Each row below holds a small network's activations on one input, seen along a few directions.
Each table varies a few parts of the input and shows all the possible inputs, shuffled.
A made-up example of a description, with smaller parts first: ring(5) and (point or ring(9) or (values(2) and line(6))).
Shared parts are said once, and a part with two or three values counts as separate values.

Other details of the inputs vary at random and push rows far along three fixed directions, the same in every table; ignore that.

Rows:
r1: | -48 |  11 |  35 | -15 | -37 | -67 | -67 |   1 |  17 |  14 |  34 |
r2: |   5 |  21 | -39 |  17 | -24 |  53 |  46 |  20 | -59 | -41 |  -4 |
r3: | -19 | -23 |  12 | -14 | -12 | -47 |  -8 | -22 |  26 |  17 |   4 |
r4: | -14 |  43 |   6 |  17 | -55 |  33 |  -4 |  54 |  22 |  -6 |  65 |
r5: | -73 |  62 |   4 | -65 |  21 | -85 |  29 | -21 | -52 |   9 |   9 |
r6: |  -5 | -10 |  19 | -19 |  17 | -26 | -13 |   8 |  16 |  38 | -20 |
r7: |  15 |  32 | -30 |  45 |  -9 |  26 |  46 |  -2 | -55 | -61 |  -1 |
r8: |   1 |  51 | -33 |  10 |  23 |  47 |  70 |  11 | -15 | -44 |  -8 |
r9: | -17 |   6 | -33 |  -2 |  42 | -34 |  61 | -33 | -98 | -16 | -22 |
r10: |  35 |   0 |  -5 |  11 | -58 |  66 | -21 |  53 |  30 | -25 |  29 |
r11: |  24 | -15 |  -1 |  33 | -12 |  58 | -30 |  57 |  24 |   9 |  24 |
r12: |  -3 |  -8 |   4 | -12 |   8 | -35 |  34 | -51 | -46 |   4 | -10 |
r13: |  19 | -14 |  -2 |   5 | -40 |  55 | -25 |  32 |   6 |  -4 |   7 |
r14: |   2 |  25 |  -6 |  -6 |  43 |  17 |  41 |  -3 | -42 | -30 | -25 |
r15: |  72 | -45 |   0 |  61 |  -1 |  82 | -22 |  -2 |   4 | -14 | -30 |
r16: | -13 |   5 | -24 | -13 |  44 | -32 |  60 | -42 | -92 | -32 | -17 |
r17: |  23 | -45 |  30 |  -2 |  -8 | -15 | -13 | -29 |  27 |  20 |  -5 |
r18: |  -1 | -27 | -26 |   0 |  36 | -19 |  25 | -22 | -33 | -12 | -24 |
r19: | -60 |  16 |  26 | -34 | -19 | -86 | -56 | -20 |  18 |  43 |  43 |
r20: |  13 |  35 | -39 |  27 |  -2 |  29 |  39 | -11 | -50 | -72 |   0 |
r21: | -21 |  -8 |   3 | -10 |   5 | -56 |  35 | -46 | -43 |  14 | -11 |
r22: |  -8 | -45 |  32 | -25 | -15 | -45 | -45 | -25 |  54 |  34 |   6 |
r23: | -46 |   4 |  50 | -47 |   3 | -56 | -66 |  23 |  41 |  48 |  13 |
r24: |  38 | -70 | -17 |   9 |  13 |   6 |  23 | -45 | -44 |   9 | -71 |
r25: |  34 |  14 |   7 |   9 | -10 |  69 | -16 |  41 |  72 |  -2 |  15 |
r26: | -69 |  59 |   6 | -57 |  29 | -74 |  30 | -14 | -63 |   0 |   3 |
r27: |  84 | -31 |  -4 |  35 |  18 |  82 |  12 |  25 |  42 |   9 | -34 |
r28: |  42 | -70 |  32 | -14 |  43 |  -6 | -29 | -27 |  29 |  54 | -61 |
r29: | -66 |   3 |  22 | -43 | -13 | -94 | -62 | -27 |  43 |  33 |  36 |
r30: | -22 |  10 |  21 | -16 |  13 | -20 | -17 |  26 |  15 |  21 |  -4 |
r31: | -25 |  62 | -23 |  13 | -42 |  12 |  -8 |  43 |  39 | -30 |  72 |
r32: | -30 |  62 | -30 |  -2 |   5 |  19 |  40 |  27 | -75 | -42 |  40 |
r33: |   1 |  36 |  13 |  11 | -52 |  45 | -15 |  48 |  27 |  -8 |  64 |
r34: | -23 |  50 |  -7 |   7 | -37 |  14 | -11 |  75 |  12 | -20 |  73 |
r35: |  37 |   5 |  -6 |  23 | -19 |  63 | -24 |  58 |  17 |  -7 |  42 |
r36: |  11 |  39 |   3 |   1 | -14 |  65 | -12 |  55 |  67 | -13 |  32 |
r37: |  18 | -74 |   5 | -21 |  -8 | -10 | -38 | -27 |  25 |  18 | -40 |
r38: | -40 |  86 | -29 |  -8 |  23 |  17 |  71 |  23 | -23 | -44 |  18 |
r39: |  57 |  10 | -16 |  13 |  18 |  68 |  36 |  11 |   9 | -17 | -15 |
r40: |  40 | -69 |  26 | -13 |  40 |  -3 | -23 | -42 |  49 |  49 | -59 |
r41: |  12 |  41 |   3 |   5 |   0 |  71 |  -5 |  57 |  66 | -15 |  31 |
r42: |  66 | -96 |  -2 |  48 |  25 |  18 | -21 | -50 |  19 |   4 | -76 |
r43: |  -76 |   40 |    6 |  -37 |  -12 | -100 |   42 |  -36 |  -52 |   -4 |   25 |
r44: |  38 |  -9 | -18 |  60 |  -3 |  58 |  13 |   0 | -31 | -30 | -22 |
r45: |   0 |  21 |  -3 |  31 | -28 |  33 | -23 |  30 |  33 |   4 |  42 |
r46: | -16 |   6 | -36 | -17 |  43 | -26 |  52 | -35 | -74 | -38 | -15 |
r47: |  28 |   7 |  14 |  24 |  -3 |  63 | -24 |  68 |  55 |  -2 |   8 |
r48: |   4 | -37 |  26 |   8 |  -9 | -32 | -58 | -26 |   5 |  27 | -14 |
r49: |  43 | -68 | -13 |  -1 |  15 |  11 |  17 | -52 | -46 |   4 | -67 |
r50: | -56 |  10 |  24 | -18 | -27 | -78 | -59 |  -3 |  36 |  50 |  43 |
r51: |   7 | -11 | -24 |  18 |  36 | -28 |  59 | -69 | -52 | -19 | -33 |
r52: |   70 | -112 |    1 |   22 |   12 |   25 |   -2 |  -42 |    5 |   18 |  -83 |
r53: |  51 | -76 |   9 |  45 |  13 |   6 | -27 | -40 |  -2 |  21 | -58 |
r54: | -40 |  16 | -12 | -25 | -53 | -19 | -24 |  35 |  18 |  -9 |  30 |
r55: | -25 | -16 |  30 | -30 |   4 | -46 | -40 |  -1 |  61 |  56 |  -8 |
r56: | -47 |   3 |  43 | -39 |  -2 | -61 | -57 |  29 |  44 |  58 |  11 |
r57: |  10 |  -1 | -20 |  -8 |  49 | -13 |  65 | -42 | -42 |  -1 | -52 |
r58: |   4 | -45 |  25 |  -4 |   9 | -43 | -38 | -48 |  32 |  33 |  -8 |
r59: |  -3 |  32 |   0 |  18 | -27 |  33 | -25 |  25 |  24 |  -5 |  51 |
r60: | -38 |  98 | -38 |  -9 |   5 |  13 |  80 |  19 | -39 | -52 |  24 |
Each input here is: values(2) and (line(10) or (line(4) and values(5))).
The inputs of r23 and r30 match in every part but the values(2) part. If r33 is changed in the same way as r23 into r30, which row does it become? -> r4
The inputs of r48 and r53 match in every part but the values(2) part. If r32 is changed in the same way as r48 into r53, which row does it become? -> r11
Start at r14 and move only the line(10) part, one step at a time. The first step leads to r23. Which rows follow, in order? -> r26, r28, r5, r39, r40, r25, r36, r41
Change only the values(2) part in r51. List by row number the other rows that result. -> r58
Change only the values(5) part in r52. List by row number the other rows that result. -> r7, r34, r43, r51
Start at r47 and move only the line(10) part, one step at a time. The first step leads to r30. Which rows follow, in order? -> r56, r6, r27, r57, r55, r60, r8, r38
